Each row below is a small network's average activation on inputs in which a field has the value named, seen along a few directions.
Values that are neighbours, or in one group, have similar rows; names and order tell nothing.
In the rows, zero is written as 500.
Strong random noise was added to every row along 3 fixed directions; ignore it. To show where, here is one row again and again, with new noise each time:
[509 415 386 632 550 608 425 498 365 566 423 597 380 493 510 504 386 480]
[455 354 358 561 520 686 432 448 479 542 366 558 414 514 415 479 307 547]
[435 478 581 450 492 548 433 505 573 476 577 487 514 400 512 421 487 501]
[438 638 823 371 481 375 426 585 601 428 823 429 607 286 627 382 708 430]
[482 512 576 523 519 499 428 540 471 502 597 529 472 394 585 448 529 450]


Field FEFIV:
dugi: [583 448 567 475 517 444 463 626 503 432 598 547 458 436 606 404 544 482]
kevem: [591 545 501 589 398 333 593 643 464 366 632 621 474 501 783 555 578 419]
vokad: [534 613 613 459 472 400 554 486 477 455 580 443 623 652 537 592 698 494]
nisad: [515 350 364 516 526 675 469 507 369 583 369 547 478 802  22 561 269 686]
vuvon: [390 341 370 365 325 543 678 503 913 316 368 501 548 569 672 453 382 573]
niz: [476 520 431 456 599 611 459 364 409 585 434 450 469 503 345 561 410 545]
sabo: [546 666 559 610 495 371 641 476 451 508 463 552 523 518 611 524 702 505]
lasop: [573 497 344 622 498 407 564 463 504 591 304 465 437 440 724 561 555 357]
maz: [606 515 303 683 607 446 540 403 306 647 286 543 342 458 621 601 460 399]
dok: [456 416 432 399 492 584 450 454 614 479 392 421 490 485 347 441 313 513]
The values of FEFIV form a ring.
A walk along FEFIV starts at kevem and steps to its neighbour vuvon. Put nisad, niz, sabo, maz in the order it reaches them.
> sabo, maz, niz, nisad
Fewest steps between vokad and dok?
> 5

Field DOB:
pog: [633 534 354 772 591 461 405 610 121 601 457 690 255 472 664 600 409 358]
dufo: [570 684 656 463 457 313 618 625 574 453 610 464 577 466 564 498 685 525]
ziluv: [523 395 169 624 471 665 573 451 340 525 255 603 475 749 350 683 303 598]
gim: [495 507 503 463 510 552 469 428 394 612 424 469 528 638 345 520 605 569]
rerom: [475 529 491 574 565 493 479 436 419 578 487 515 487 371 581 496 515 426]
rubil: [470 471 455 539 433 470 542 460 531 475 448 488 442 612 486 573 530 529]
keduk: [568 506 658 567 601 422 409 614 403 521 672 561 433 429 584 399 551 397]
fiv: [437 391 396 460 383 521 582 474 742 383 418 461 519 570 529 521 400 517]
zoled: [448 591 588 388 611 631 416 333 422 641 573 337 710 522  73 496 547 585]
mibag: [512 570 633 427 596 538 390 589 321 545 702 470 572 509 230 511 500 562]
The values of DOB form a line.
A walk along DOB starts at keduk and steps to its neighbour mibag. Put pog, gim, rerom, fiv in the order it reaches them.
> pog, rerom, gim, fiv
List every value one step from dufo, in the order listed.
> ziluv
